These are the activations of a small neural network, seen along a few directions. Each row is one input.
Each table varies a few parts of the input and shows all the possible inputs, shuffled.
Descriptions start from the smaller parts, as in this example, which fits no table here: one of 5 places around a ring, together with either a single point or one of 11 places around a ring or (one of 3 separate values, together with one of 6 places along a line).
Shared parts are said once, and a part with two or three values counts as separate values.
In the rows, zero is written as 128.

Other details of the inputs shift rows strongly along three fixed directions, in all tables alike. That doesn't count.

A family of inputs:
r1: [134  95 109 107 153 129 118 122 116 125 102]
r2: [130  99 149 127 154  86 109 127 152 121 108]
r3: [ 91  36 115 149  53 150 220 110 160 176 217]
r4: [122 165 131 171 132  87 139 158 128  99 142]
r5: [125 109 119 114 170 113 112 105 116 135 126]
r6: [155 152 178 119 134 210 119 119 154 154 133]
r7: [ 95 170 122 151 131 114 138 147 101 112 147]
r8: [143 116 101 104 155 108 117 116 130 145 109]
r9: [108 116 117 101 164 119 129 121 140 144 115]
r10: [119 165 111 139 102 120 144 164 105 103 115]
r11: [172 148 164 119 144 198  96 124 145 158 147]
r12: [135 167  96 154 105 101 131 140 111 112 145]
r13: [106 159 113 145 115 131 142 166 100 101 122]
r14: [124 167 114 141  95 110 139 149 112  90 120]
r15: [180 151 202 142 142 179 110 118 171 131 133]
r16: [173 134 185 123 131 205  95 117 126 133 144]
r17: [120 156  96 165 120 132 146 146  93 118 133]
r18: [115 173 107 149 110 121 156 149 110 118 118]
r19: [ 99 101 140 110 148 113 113 118 128 134 120]
r20: [128 155 135 169 120  98 136 165 116  80 125]
r21: [178 188 159 162  65 190 117 151 121 110 166]
r22: [129 121 120 106 136 111 138  96 147 127 103]
r23: [120  94 126 118 152 112  99 114 113 134 121]
r24: [122 109 127 102 122 101 116 114 150 133 112]
r25: [146 100 107 103 140 118 120 120 121 127  96]
r26: [104 102 125 104 146 118 116 130 136 142 109]
r27: [118 178 109 143 107 100 140 144 123 109 137]
r28: [117 108 123  99 134 108 119 128 141 144 102]
r29: [142 102 113 111 126 100 102 111 136 133 113]
r30: [ 56  43 143 149  71 153 220 104 157 162 222]
r31: [125  96 111 112 150 117 103 126 123 142 110]
r32: [164 160 176 106 126 189 113 127 164 161 140]
r33: [108 101 137 105 151 125 127 115 121 116 111]
r34: [150 115 106 114 140 110 124  92 132 127 103]
r35: [116 155 111 169 124 125 141 133  82 109 141]
r36: [138 101 109 108 138 107 105 124 127 144 104]
Each input here is: one of 4 separate values, together with either a single point or (one of 2 separate values, together with one of 4 places along a line).
The inputs of r34 and r12 match in every part but the choice among 4 separate values. If r18 is changed in the same way as r34 into r12, which row does it become?
Answer: r32
Which other rows does r18 become when the place on the line of 4 takes its other values? List them by row number.
Answer: r6, r22, r30
List by row number the other rows that have the choice among 4 separate values in common with r26.
Answer: r2, r19, r23, r24, r28, r29, r31, r36
Which other rows does r11 become when the choice among 4 separate values takes its other values? List them by row number.
Answer: r1, r17, r31

A family of inputs:
r37: [117 179 148 165  98 139 152 153 136 122 165]
r38: [ 96  72 130 106 123  83 153 119 176 143 134]
r39: [102  87 110 107 135  71 145 122 145 113  96]
r40: [193 143 165  94 181 147  69  92 157 140  91]
r41: [148 164 151 169  86 158 139 141 134 126 178]
r42: [174 221 105 146 167  99  78 145  74  69  57]
r43: [196 111 190  88 144 164  75  98 188 154 114]
r44: [ 95  70 122 111 134 102 168 101 156 136 132]
r45: [178 141 179  79 170 146  74 111 168 129  69]
r46: [140 172 100 157 112  79 115 159  97  79  99]
r47: [116 185 105 153 135  94 137 150  94  83  97]
r48: [100  92 111 107 138  65 142 124 151 120 101]
r49: [133 102 144 139  68 195 144 132 133 164 195]
r50: [108  66  99 115 137 110 153  97 137 156 147]
r51: [136 163 123 170  92 162 145 145 103 126 169]
r52: [197 108 188  88 142 166  77  97 185 150 112]
r53: [177 147 181  79 173 140  70 113 174 136  74]
r54: [134  95 142 138  67 197 148 130 127 156 189]
r55: [115 163 131 158 101 164 159 148 107 119 154]
r56: [159 218 159 142 140 185 102 146 115 126 121]
r57: [106 180  87 140 127 112 123 164  73 102  99]
r58: [119 173 145 163  96 143 155 150 130 116 159]
r59: [122  79  99 115 129  65 132 117 140 115 106]
r60: [112  56  98 115 131 120 159  95 126 141 137]
r61: [ 66  49 161 131 169 100 138 124 139 128 154]
r62: [111 140  67 132 134  86 115 145  80 121 109]
r63: [109  63  99 115 136 113 154  97 135 153 144]
r64: [117 159 140 145  86 180 139 158 116 140 164]
r65: [132 161 118 160  78 164 129 159  98 136 170]
r66: [190 134 149  90 182 172  76  91 129 141  84]
r67: [141 107 160 153  75 174 160 118 156 143 194]
r68: [ 93  75 123 111 137  97 165 102 162 142 137]
r69: [151 162 159 166  71 143 127 157 148 126 175]
r70: [ 85  94  87  97 149  93 135 123 120 145 108]
r71: [112  88 206 181 108 177 127 142 135 135 218]
r72: [ 89  71 109 107 142 117 167 102 142 149 134]
r73: [135 185  96 164 129  87 123 147  90  87 109]
r74: [107 176  87 139 126 114 125 163  71  99  97]
r75: [165 146 155  71 181 173  66 111 137 154  77]
r76: [ 93 156  85 134 156  86 141 138  99 116 104]
r77: [110  75  75 104 137  99 130 114 102 134 108]
r78: [ 97 147  84 133 151  94 146 135  92 106  97]
The inputs of r61 and r71 match in every part but one. If r45 is changed in the same way as r61 into r71, which row does it become?
Answer: r59
The inputs of r63 and r56 match in every part but one. If r54 is changed in the same way as r63 into r56, which row does it become?
Answer: r74
What is each input in this table made of?
Answer: one of 2 separate values, together with either a single point or (one of 4 places along a line, together with one of 5 places along a line)
Which other rows does r78 become when the choice among 2 separate values takes its other values? List them by row number.
Answer: r66
Which other rows does r68 become when the place on the line of 4 takes its other values? List them by row number.
Answer: r53, r56, r75
